Each row below holds a small network's activations on one input, seen along a few directions.
In each table, some parts of the input vary, and every possible input appears once, in random order.
Descriptions start from the smaller parts, as in this example, which fits no table here: values(3) and (point or ring(11) or (line(4) and ring(5))).
Shared parts are said once, and a part with two or three values counts as separate values.

A family of inputs:
R1: [ 35 -57  42  54  -7  29   6   0 -33 -50 -35 -13]
R2: [-32  -4 -16  35  -5 -22 -38 -32 -56  -9  -3 -47]
R3: [ 62  46  -1   2 -21  42  37 -11 -38 -30  11  12]
R4: [-13 -22  29  58 -33 -24 -42  -7 -33  -9 -11 -64]
R5: [ 26 -22 -16  29  26  34  26 -51 -32 -15 -17  12]
R6: [ 55  13  -5  19 -17  44  39 -30 -19  -3 -19   5]
R7: [-19  14 -33  33  -2 -16 -23 -58 -25  19   3 -41]
R8: [-87   1  22 -48  42 -54  43 114 118  36  -4 103]
R9: [ 18  55 -14  22 -34  -5 -14 -33 -13  35   4 -51]
R10: [ 26  88 -12   3 -38 -13 -15 -15 -34   6  29 -45]
R11: [ -36  -56  -28 -122   32  -24   14   97   93   33   40   35]
R12: [ 21 -37   4  35  28  32   7 -22 -53 -46 -22   3]
R13: [ -54  -17   29 -120   31  -22  -41   49  123   33   24   91]
What is each input in this table made of?
> values(3) or (values(2) and line(5))
Change only the values(2) part in R3. List by row number the other rows that result.
> R10
Which other rows belong to the same alternative as R13? List them by row number.
> R8, R11
Change only the line(5) part in R7. List by row number the other rows that result.
> R2, R4, R9, R10

A family of inputs:
R14: [  41   18  -45   15  -20    7  -35  -95  -79   -8   38 -103]
R15: [ 15 -57  32   9  17  18  42  40   7 -29 -30  68]
R16: [ 30 -55 -38  22   6  33 -24 -68 -68 -27 -22 -28]
R17: [-33  79  -8  79 -21 -19 -13 -36 -42  25 -22 -31]
R18: [  38   61  -30 -115   23   19   19   35   42   23   47   51]
R19: [ 17  43  21  69 -43   2  32  10 -48 -38 -28 -31]
R20: [ 22 -61 -13  35  19  51  14 -45 -55 -26 -16  -2]
R21: [ 51 -38  12  56  15  38  36 -20 -36 -31 -17 -14]
R22: [-85 -21   6 -37  26 -50 -45  53  63  26  24  20]
R23: [  6  65   7  82 -38 -26  29  -4 -50 -16   4 -20]
R24: [ 35  32   4 -44  -1  42  42  -5  57   9   1  54]
R25: [ 27 -27 -46  16 -11  31 -37 -80 -79 -21   8 -68]
R26: [ 59   5  14  62  -7  29  28  16 -40 -31 -32 -36]
R27: [-89 -15 -21 -70  16 -62 -16  57  86  54  25  21]
R28: [ 25  58 -14 -81  12  23  29   7  51  15  27  59]
R29: [-63  -6 -34 -88  16 -60  17  92  99  69  31  18]
R30: [-35 -74  36 -22  29 -21 -22  34  39 -24 -17  30]
R31: [-29 -72  41 -13  34  11  18  39   5 -24 -30  42]
R32: [ 28  48  29  -9 -97 -23 -78   1 -25  23  33 -96]
R33: [-62 -46  28 -25  29 -41 -54  35  67   2   4  23]
R34: [ 25 -11  23  -5   1  37  46  15  29 -15  -6  70]
R35: [-25  74  -6  64  -5 -38 -27 -80 -23  44 -20 -26]
What is each input in this table made of?
> point or line(10) or line(11)

A family of inputs:
R36: [ 42 -13  50  40 -17  22  19  23 -11 -26 -21   9]
R37: [-55 -63   5 -49  54 -36 -23  50  87  26   2  21]
R38: [ -2 -66  27  10  -2  22 -22   1 -18 -45  -9  -7]
R39: [-23 -26 -13  28  28   0 -22 -43 -27 -11 -22  12]
R40: [ 65 -18  15 -24  -7  34   8  -6 -10 -34   9   5]
R41: [ 24  44 -26 -31 -23  -4 -29   7 -12  14  35 -45]
R42: [-29  -9   3  -5 -17 -33 -49   4 -27  11  12 -55]
R43: [-15  53   5  41 -35 -22   1 -21   6  20  -7 -20]
R44: [-36  -2 -10  19  -9 -37 -37 -38 -14  22   8 -29]
R45: [ 30  30 -25 -11  29  32  14 -47 -16  -6  -1  16]
R46: [-50  32  30 -18  16 -40  40  87  61   1   5  76]
R47: [ -2  46  13  20 -44 -25 -16  21  -6   7  -7 -43]
R48: [ 21  -9   3  46  -2  17  48  11 -22  -9 -25   6]
R49: [  1  32  10  51  13  15  25 -23 -18   1 -33  21]
R50: [-12 -66 -18  22  12  10   4  -8 -28 -20 -10  -7]
R51: [ -12   -5  -12 -109    4   13    8   34   75   39   22   68]
R52: [ 12  53 -30 -11  -9  -2  -9 -36   2  24  40 -25]
R53: [ 41 -12 -26 -20   9  34  39 -16 -20 -15   4  -3]
What is each input in this table made of?
> values(3) and (point or line(5))
The inputs of R52 and R44 match in every part but the values(3) part. If R45 is changed in the same way as R52 into R44, which row does it become?
> R39
Change only the values(3) part in R41. List by row number the other rows that result.
> R42, R47
Start at R36 and move only the line(5) part, one step at a time. The first step leads to R48. Which rows follow, in order?
> R49, R43, R47

A family of inputs:
R54: [ 40 -24  54  46 -25  10  16  25 -22 -35 -26 -17]
R55: [ 10 -31 -22 -21  48  31  61  14  31  -6  -6  65]
R56: [  4  81 -25 -41 -20 -41   8  16  26  44  43 -14]
R57: [-22 -34   1  21  38  10  63  37  31  -9 -22  66]
R58: [ 68 -16  17 -13 -30  59  20  -7 -20 -30  -5  -8]
R59: [  7   2 -36   0  -7   8 -28 -73 -27  26   8 -43]
R60: [ 10 -65 -29 -54  44  33  38  16  24 -13 -10  37]
R61: [ -9 -92  -9 -31  40   9  14  39  11 -17 -11  28]
R62: [-49  42   0  -8 -36 -52 -21  48  13  36  17 -42]
R63: [-36  77 -11  -5 -38 -54   7  37  24  39   9 -12]
R64: [ 11  40 -33  22   4   4  -7 -69 -23  36  -7 -15]
R65: [-49  19  29 -11   5 -21   1  23  57  14  -5  67]
R66: [-15  23  10 -53  22  -2   2   0  62  18  15  63]
R67: [ 71  20  22  11 -18  58  38  -2 -16 -21  -7  17]
R68: [-12 -26 -22  29 -13 -15 -49 -55 -28  12   8 -59]
R69: [-20  40 -13  66  -4 -16  -7 -48 -12  22 -26 -24]
R70: [  1  50 -29 -62 -21 -25 -23  20  28  35  55 -48]
R71: [-32 -36  19 -53  16 -19 -57  30  45   6   7  22]
R72: [-27 -72  17   8  43  -4  38  44  13  -8 -21  38]
R73: [ 10 -31  -9  26 -10   6 -26 -33 -58 -39   9 -34]
R74: [  4  37   0  60   8   2  16 -23 -46 -29 -24  -1]
R75: [-53 -19  40 -18  10 -32 -32  33  43  11  -6  37]
R76: [ 30  -1 -24  -3   0  34  -7 -50 -61 -23  12 -14]
R77: [ 33  39 -22  17  13  32  14 -45 -58 -17  -1  12]
R78: [-23  23 -18 -35 -28 -38 -48  44  17  31  45 -57]
R79: [ 54 -44  31  13 -35  23  -3  15 -25 -41  -9 -22]
R80: [ -8  -6  14  55   1  -6  -6 -21 -55 -37 -16 -31]
R81: [-12  -9   4 -78  23   0 -29   4  61  11  16  30]
R82: [ 48  16  43  52 -22  27  35  24 -12 -28 -28  14]
R83: [-33  -1  -2  60  -8 -22 -29 -43 -24  14 -15 -52]
The inputs of R81 and R58 match in every part but one. If R66 is changed in the same way as R81 into R58, which row does it become?
> R67
What is each input in this table made of?
> ring(5) and ring(6)

A family of inputs:
R84: [-40  -7   6 -73  23 -33   2  59 110  62  17  35]
R85: [ 73 -67  -1   3  51  70  86  31 -26 -69 -21  45]
R86: [ -7 -20 -16  39 -16 -20 -36 -52 -53  -5   9 -64]
R87: [  22 -108   71   64   44   47   18    8  -20  -79  -67   55]
R88: [ 22 -15 -23  28 -16  14 -40 -63 -60  -7  14 -65]
R89: [-45 -12 -14 -96  40 -19  -1  41 114  31  23  62]
R90: [-28  81  -1  70 -29 -37  -6 -11 -29  19 -16 -48]
R91: [ 54 -14 -24  -2 -27  40 -35 -67 -71 -16   4 -67]
R92: [-46 -12 -22  59 -12 -35 -40 -27 -47   6 -15 -71]
R93: [ 70  77 -10  12 -42  32  -3 -47 -51  -5   5 -43]
R94: [ 10  71   2  53 -32 -24  -4 -37 -34   7   8 -41]
R95: [-47  -6  33 -83 -20 -38 -13 104  78   4  33  35]
R96: [-52  -1  15 -67   2 -49  -8  89  77  48  22  42]
R97: [-68  -1 -25 -95  65 -21   1  27  75  37  21  96]
R98: [ 39  79  -8  42 -32   6  -8 -44 -39   4  15 -41]
R99: [ 44 -47  17  46   0  70  88 -11 -23 -38 -50  70]
What is each input in this table made of?
> values(3) or line(5) or (values(2) and line(4))

A family of inputs:
R100: [ 70  50   2  45 -65  23  22 -11 -62 -11  17 -50]
R101: [  3   6 -32  82  24   2  23 -65 -69 -12 -33 -27]
R102: [ -3 -37 -14 -62  29  20  38  48  28 -14  11  49]
R103: [-27 -15   2 -43  -4 -44   6  65  51   3  24   0]
R104: [ 28 -18  25  49 -31  28 -59 -54 -63 -42 -11 -64]
R105: [-36  -9 -28 -56  15 -25  17  39  48  20  37   4]
R106: [-10 -32 -23 -56  20  10  32  40  49  19   6  22]
R107: [-56  14  32 -27  -7 -50 -38  52  49  30  -1  16]
R108: [-10 -10  23 -31  26   5  -1  10  68  23 -11  60]
R109: [ 68  55 -19  27 -43  25  31 -35 -72   6  17 -48]
R110: [ -9  10  -3  97  11   8  11 -61 -58 -28 -46 -21]
R111: [ -9  -1  13 109  -6   4   7 -26 -61 -36 -41 -32]
R112: [ 53  74  22  57 -52  26   4 -27 -48 -27  -8 -41]
R113: [-47  -4  -4 -46 -12 -52 -19  70  40  26   8  -7]
R114: [ -4 -17  29 -39  35  16   7  19  43  -8  -7  86]
R115: [-10 -22  46 -24   8  -4   5  45  63  12 -14  42]
R116: [ 51  85   3  44 -34  31   6 -63 -44 -17 -17 -26]
R117: [ 39 -14 -22  26   2  24 -43 -94 -71 -24  -5 -58]
R118: [-57  26  11 -33  11 -37 -40  18  55  41   7  33]
R119: [ 13 -15 -10 100  -4   1  17  -4 -72 -25 -26 -51]
R120: [ 47 -43   5  39 -48  21 -41 -43 -74 -26   8 -71]
R121: [ -4 -21 -15 -55  41  20  23  16  36  -5   7  77]
R122: [-57  21 -32 -48  20 -30 -23  13  45  51  23  23]
R123: [-35   2  41 -25   2 -44 -14  46  60  10  15  23]
R124: [-37  15  17 -31  20 -30 -17  11  66  23  21  41]
R125: [ 23 -17   7  37 -30  30 -50 -93 -64 -29 -12 -44]
R126: [-55   2 -31 -58   8 -33  -7  44  36  43  22  -4]
R127: [ -5 -29  51 -32  16   8  13  53  37 -18  -9  69]
R128: [-38  10 -30 -46  27 -23   1   6  58  30  35  31]
R129: [-11 -13 -24 -47  33  11  16   7  59  28   3  51]
R130: [ 62  80 -28  28 -19  25  17 -65 -58  -2  -4 -32]
R131: [ 12 -10 -27  82  17   3  30 -31 -80 -10 -23 -48]
R132: [ 47 -39 -15  23 -25  23 -31 -69 -83 -13  10 -69]
R133: [  4 -44  16 -46  12  10  30  73  34 -23   0  45]
R134: [ -1 -39  10 -41   3  -3  24  65  55   5  -4  18]
The inputs of R119 and R111 match in every part but one. If R103 is changed in the same way as R119 into R111, which row does it become?
> R123
What is each input in this table made of?
> ring(5) and (values(3) or line(4))
Change only the values(3) part in R125. List by row number the other rows that result.
> R110, R116
List by row number the other rows that have the ring(5) part in common with R105.
> R102, R106, R109, R126, R131, R132
